A small network was shown many inputs. Here are its activations along a few directions, one row for each input.
Each table varies a few parts of the input and shows all the possible inputs, shuffled.
Descriptions start from the smaller parts, as in this example, which fits no table here: one of 5 places around a ring, together with either a single point or one of 11 places along a line or (one of 3 separate values, together with one of 4 places along a line).
Shared parts are said once, and a part with two or three values counts as separate values.
(in the rows, 128 means zero)

Other details of the inputs shift rows strongly along two fixed directions, in all tables alike. That doesn't count.

A family of inputs:
R1: [ 70  91  40  75 204 110  60  99 152  72 146  82  25 160]
R2: [ 46 172 148 120 139 122  63 126 101 137 153 148  71  98]
R3: [171 159 189 182 105 173  98 118  82 130  93 183 178  56]
R4: [ 92 182 188 147  81  93  69  98 111  91 186 158  50 103]
R5: [ 89 112 112 110  87 115  89  79  88  56 154 116  32 149]
R6: [ 76  99  47  94 192  91  92  99 135  89 159  96  54 140]
R7: [111  85  51  83 161 100 147 163 156 158 164  85 135 187]
R8: [140  88 130 102  78 168 134 128 114 125 107 146 113 132]
R9: [ 64 131  90  97 189 129  49  81 145  74 160  89  34 126]
R10: [191 123 123 169 143 130 160 135  95 140 109 122 181 127]
R11: [166  55  58 104 182 110 182 126 127 113 102 103 171 181]
R12: [ 44 115  84  84 156  82  70 115 137  93 192 103  55 155]
R13: [183 149 148 163 138 150 164 162 144 183  90 163 238  59]
R14: [203  99 143 139  86 131 213 160 147 136  78 112 201 156]
R15: [ 93 201 197 173 106 109  70 144 132 110 160 140 126  80]
R16: [118 129 146 105 113 130 141 121 171 129 149 116 107 161]
R17: [ 21 133 100  74 155 123  27  94 148  75 193  91  27 151]
R18: [156  48  57  86 192 150 181 120 160 119  89  74 168 198]
R19: [125 202 242 186  45 150  83 100  48 120 102 182  91  49]
R20: [153 199 244 189  38 157 128 143 121 175 129 206 171  51]
R21: [130 200 159 190 135 109  67 116  93 120 159 140 105  55]
R22: [179 213 243 224  29 129 110 123  61 129 134 164 149  55]
R23: [197  50  70 117 180 130 207 147 157 132  67  92 210 192]
R24: [165 155 173 155  84 113 167 151 166 148 121 143 166 136]
R25: [134  60  73  75 155 138 188 190 186 200 117 122 216 163]
R26: [201 127 180 145  83 150 214 147 146 144  86 117 227 136]
R27: [204 129 137 154  89 119 235 182 158 203 126 134 220 154]
R28: [128  67  49  85 197 156 167 121 104 133  77 120 127 173]
R29: [ 74 168 131 138 167 130  65 101  96 127 124 149  64  71]
R30: [115  99  87  76 132 141 201 152 157 180 113 139 127 185]
Each input here is: one of 5 places around a ring, together with either one of 2 separate values or one of 4 places along a line.
Q: The inputs of R23 and R14 match in every part but the place on the ring of 5. If R28 is changed in the same way as R23 into R14, which row does it become?
A: R19
Q: Change only the choice among 2 separate values in R8. List by row number the other rows that result.
A: R19

A family of inputs:
R31: [171 163 172 168 120 126 190 168 146 178 110 151 210 114]
R32: [114 156 164 145 126 139 107 114 116 106 116 145 140  98]
R33: [126  94 105  94 100 138 135 127 136 125 143 119 112 162]
R34: [112  73  78  75 157 131 158 145 153 148 102 106 142 173]
R35: [ 80  77  49  70 184 136  71  86 126  86 151  89  27 171]
R36: [162 112 121 135 147 110 204 166 136 182 103 135 221 125]
R37: [126 207 218 199 102 128  60 104  95 100 150 148 117  64]
R38: [130 149 134 128 126 121 156 149 145 152 139 123 145 132]
R39: [ 87 184 158 161 124 120  44  93  88 109 163 160  58  62]
R40: [143 122  99 133 149 126 121 140 123 131 127 124 132 115]
R41: [112  69  57  75 139 133 115  89 115  93 124 106  29 183]
R42: [144  81  80  87 156 128 189 143 183 138 113  97 174 171]
R43: [168 160 171 160 120 131 199 170 125 185  95 149 226 108]
R44: [144 131 137 142 134 123 139 130 141 127 134 102 158 128]
R45: [124 155 171 147 111 129 112 138 140 137 124 143 136 106]
R46: [112  78  61  76 173 145 126 109 153 113 117 111  98 160]
R47: [ 92 131 129 126 146 130  81 101 102  93 141 113  89 128]
R48: [130  80  78  86 164 129 159 131 174 126 115 108 145 178]
R49: [135 105 131 115  98 142 136 134 132 129 136 138 126 155]
R50: [168  80 115 106 107 145 201 158 132 166  98 131 200 163]
R51: [115 104  86 113 156 118 121 138 120 117 127 113 129 143]
R52: [147 132 122 147 139 113 131 151 136 131 131 127 160 125]
R53: [115 123 130 110 125 124 130 139 155 134 130 115 124 130]
R54: [154 153 163 154  78 122 138 114 112 112 123 129 123 122]
R55: [130 161 155 157 129 106 119 133 125 141 144 152 143  99]
R56: [137 196 216 195  62 124  84  95  81  92 133 164  88  82]
R57: [ 89  85  48  83 163 108  98 123 143  98 160  86  71 170]
R58: [133  93 106 104 117 125 153 116 107 111 108 116 104 168]
R59: [178 149 171 163 112 144 171 161 144 180  87 148 212  87]
R60: [141 140 162 147  84 159 108 118 101 130 128 160 116 100]
R61: [ 51 182 155 140 121 104  19  83  95  78 196 142  13  80]
R62: [128 170 154 154 125 140 121 130 116 148 126 150 126  96]
Q: The inputs of R57 and R51 match in every part but one. If R38 is changed in the same way as R57 into R51, which row does it become?
A: R43
Q: What do these inputs look like to the network?
A: one of 4 places along a line, together with either one of 2 separate values or one of 6 places around a ring
Q: Change only the choice among 2 separate values in R41. List by row number the other rows that result.
A: R60
Q: Change only the choice among 2 separate values in R33. List by row number the other rows that result.
A: R54

A family of inputs:
R63: [148 171 205 172  99 115 182 139 162 134 137 144 177 112]
R64: [125 129 133 131 130 119 134 175 164 164 123 159 175  97]
R65: [164 222 234 226 101 127  85  95  83  66 108 166 136  49]
R66: [165 121 116 142 135  85 182 163 183 148 110 114 206 133]
R67: [ 93 218 208 187 125  92  53  97  74  61 142 147 102  50]
R68: [102 126 151 114  87 111 107 104  98  78 138 125  73 159]
R69: [ 94  61  63  67 187 171  96 101 139 100 103 127  68 175]
R70: [119 222 206 211 134 119  85 119  59 143 151 178 154  33]
R71: [119 223 219 205 125 133  59 126  81 106 157 137 168  36]
R72: [172 159 181 160  95 138 168 154 172 169 144 120 213 132]
R73: [163  99 105 117 107 122 209 166 120 179 113 135 173 182]
R74: [117 181 177 171 113 108  59 138 137 119 169 124 125  68]
R75: [ 89  81  90 100 128 108  69  56 104  45 152 111  13 150]
R76: [ 72  85  78  69 193 140 110 123 132 127 120 127 124 145]
R77: [204 119 144 162  88 141 153 132 118 131 115 119 201 110]
R78: [149  75 121  84  98 142 205 169 148 175  87 137 194 186]
R79: [128  87  64  82 195 127 189 151 137 170  90  88 169 147]
R80: [157 119 152 137  83 140 168 165 125 147 127 106 186 156]
R81: [ 87 201 185 131  96 128  77 107 126 125 165 139  44  97]
R82: [ 91  97  58  85 181 146  88  85 131 108 107  88  29 168]
R83: [120  91  61  87 163 106 162 163 176 170 118  94 129 140]
R84: [ 56 127  91  93 144 119  73  94 130 110 198 135   5 170]
R85: [165 122 143 116 108 149 223 172 198 184 100 149 239 140]
R86: [ 84 136  87 123 151 100  74 125 133 130 176 142  68 120]
R87: [166  59  87  92 111 153 182 144 142 138  86 142 172 146]
R88: [144  55  41  86 139 130 158 119 110 125 137 124  91 174]
R89: [ 98 165 181 133  71 130  96 116  87 121 135 131  64 111]
R90: [ 92  47  35  50 141 144  97  83 111  91 128  92   4 170]
R91: [144 121 122 139 160 151  84 106 123  96 126 103 113 137]
R92: [213 123 104 168 151 148 214 152 135 180  76 139 227 147]
Q: What do these inputs look like to the network?
A: one of 5 separate values, together with one of 6 places around a ring
Q: The inputs of R65 and R92 match in every part but the choice among 5 separate values. If R66 is changed in the same way as R65 into R92, which row does it become?
A: R86
Q: Start at R90 and move only the place on the ring of 6, one step at a time. The first step leads to R89. Which rows follow, in order?
A: R81, R83, R79, R82
